arr =
array([115, 100,  85, 155,  49, 198,  57, 147, 106,  62, 170,  27, 145,
        78, 164,  85])
The entry just right of the largest entry is 57
The entry just right of 115: 100
The entry just left of 106 is 147
The entry just right of 106 -> 62
The entry just left of 198 is 49

Read these off the table that follows.
1) Report the largest entry in the last row.
2) Report the fourth entry from the end, reading row by row.
3) Report the largest entry in the first row.
4) Report the smallest entry in the first row.
5) Report the entry in the top-right corner.
6) Report the last entry, reading row by row.
7) Report the fifth entry, reading row by row.
[[5 3 3 3 3 2 4 4]
 [2 5 4 4 5 3 5 5]
 [2 7 4 6 5 6 4 4]
 [3 5 4 4 4 3 5 5]
 [6 2 4 3 3 3 3 3]
 [5 5 3 4 4 2 5 3]
 [3 7 5 6 5 7 3 3]
 [6 3 3 3 3 3 4 3]]
1) 6
2) 3
3) 5
4) 2
5) 4
6) 3
7) 3

[[-1.315, -0.069, 0.399, -0.611, -2.034, -0.543, -1.025, -1.615, -1.203, -1.582, -1.051, 0.324, -0.272, 1.829, -2.182, -0.047],
 [0.260, -2.909, 0.450, -1.111, -0.099, 0.120, 0.062, -0.805, -1.968, 1.722, 1.121, -0.487, -0.123, 0.179, 0.180, 1.622],
 [-2.554, 1.681, -1.661, 0.708, -2.749, -1.153, -2.170, -1.010, 0.695, -2.622, -1.845, 0.012, -0.875, 0.925, -2.856, -1.720],
 [-1.203, -2.610, 0.410, -1.751, -2.041, 1.206, 0.270, -1.118, -1.755, 1.993, 1.807, -0.351, 0.986, 1.198, -2.074, 0.353],
 [-0.615, -3.124, 0.261, -1.369, -1.191, 0.327, -0.084, -0.729, -1.904, 1.636, 1.200, -0.272, 0.152, 0.847, -1.005, 1.454],
 [0.371, -3.162, 1.213, -1.482, -0.357, 0.826, 0.726, -0.612, -2.225, 2.033, 1.632, -0.168, 0.578, 0.786, -0.159, 1.742],
 [-1.452, 1.587, -2.675, 1.225, -0.714, -1.208, -2.260, -1.207, 1.136, -0.775, -0.994, -1.559, -1.452, -1.880, -0.546, -2.187],
 [0.465, -3.147, 1.469, -1.773, -0.323, 1.175, 0.971, -1.016, -2.460, 2.429, 1.968, -0.318, 0.869, 0.744, -0.201, 1.509],
 [1.222, -2.786, 1.983, -1.795, 0.519, 1.280, 1.261, -1.474, -2.697, 2.605, 2.023, -0.575, 0.911, 0.283, 0.624, 1.393],
 [2.823, 0.518, 1.990, 0.271, 2.749, 0.610, 0.935, -1.002, -1.034, 0.759, 0.544, -1.040, 0.049, -1.523, 2.975, 0.026],
 [-1.472, -0.224, 0.264, -0.541, -2.218, -0.603, -1.134, -1.361, -1.114, -1.665, -1.093, 0.423, -0.348, 1.958, -2.340, 0.085],
 [-2.171, 1.165, -3.145, 0.960, -1.504, -1.181, -2.432, -1.240, 1.090, -0.599, -0.828, -1.464, -1.353, -1.527, -1.369, -2.206],
 [-1.765, -2.818, -0.612, -1.475, -2.343, 0.676, -0.506, -1.032, -1.459, 1.930, 1.536, -0.562, 0.366, 0.821, -2.298, 0.342],
 [0.697, 0.513, -0.776, 0.758, 1.304, -1.100, -1.242, -1.375, -0.221, -0.094, -0.642, -1.497, -1.444, -2.006, 1.609, -0.511]]
What is the entry directly below the largest entry?
Answer: -2.340
The entry directly above 0.012 -> -0.487
What is the 4th-last entry, reading row by row?
Answer: -1.444
What is the bottom-right entry?
Answer: -0.511
The fifth entry, reading row by row is -2.034
What is the 3rd entry from the end, reading row by row?
Answer: -2.006
The largest entry in the last row -> 1.609
What is the entry in the top-left corner?
Answer: -1.315
The smallest entry in the first row is -2.182
What is the entry directly above -1.523?
Answer: 0.283
The smallest entry in the first column is -2.554
The entry directly above the smallest entry -> -3.124
What is the largest entry in the first row?
Answer: 1.829
What is the second largest entry?
Answer: 2.823
The 3rd entry in reading order is 0.399
The entry just right of 2.975: 0.026
What is the entry just right of the smallest entry?
Answer: 1.213
What is the 4th entry, reading row by row?
Answer: -0.611
The entry just left of the largest entry is -1.523
The entry just left of -1.459 is -1.032
What is the entry just left of -2.206?
Answer: -1.369
What is the third smallest entry?
Answer: -3.145
What is the entry in the bottom-left corner?
Answer: 0.697
The 2nd entry on the main diagonal -> -2.909
What is the first entry on the diagonal from the top-right corner?
Answer: -0.047
The entry just right of 0.423: -0.348
The entry just right of 1.993 is 1.807
The entry just right of 0.544 -> -1.040
What is the entry just left of 1.632?
Answer: 2.033
What is the top entry of the column that holds the smallest entry?
Answer: -0.069

Read these off the array that follows.
1) Which number is the bottom-left entry?
2) Which number is the first entry on the diagonal from the top-right corner?
3) Which number is the entry directly below the largest entry?
4) Which number is the largest entry in the first column?
5) Which number is the entry just left of the smallest entry?
6) Which number is the last entry, reading row by row?
7) Which number is the third entry, reading row by row?
8) Which number is the 5th-last entry, reading row by row?
[[ 138.7  113.7  -58.2  -68.3   38.7   40.0  -79.2  -31.3    5.6   59.4]
 [  82.0  -61.3   41.3   24.4  -20.3  179.7  174.6   -8.3 -148.1  -52.3]
 [ -74.3  175.0  -18.7  -69.9  129.7  -94.2   52.9   73.9   45.9 -158.4]
 [  25.6  -74.2  120.4  -55.7  -22.1 -113.6 -155.4  176.8 -162.4    5.8]
 [ -79.5   26.0  -27.2  -25.3   76.6   23.3  -34.2  -68.5  112.3   -5.6]
 [  39.8   77.8  -32.4   58.7  -50.2   18.6   94.8   26.5   35.1 -152.1]
 [ 141.2  109.0 -123.9  -18.8  -46.7  110.2  148.1  -27.6  -21.2  -69.6]
 [  58.1   26.8  -46.4  -22.6  163.1   61.6   -0.5   -7.7 -109.3  -96.1]
 [ -45.6 -180.9  203.1 -103.1 -166.6  -42.5 -125.5  133.4  -68.2   37.2]
 [ 102.7  -96.6  169.3  119.5  -63.2  164.5 -118.3 -103.8 -163.3   76.5]]
1) 102.7
2) 59.4
3) 169.3
4) 141.2
5) -45.6
6) 76.5
7) -58.2
8) 164.5
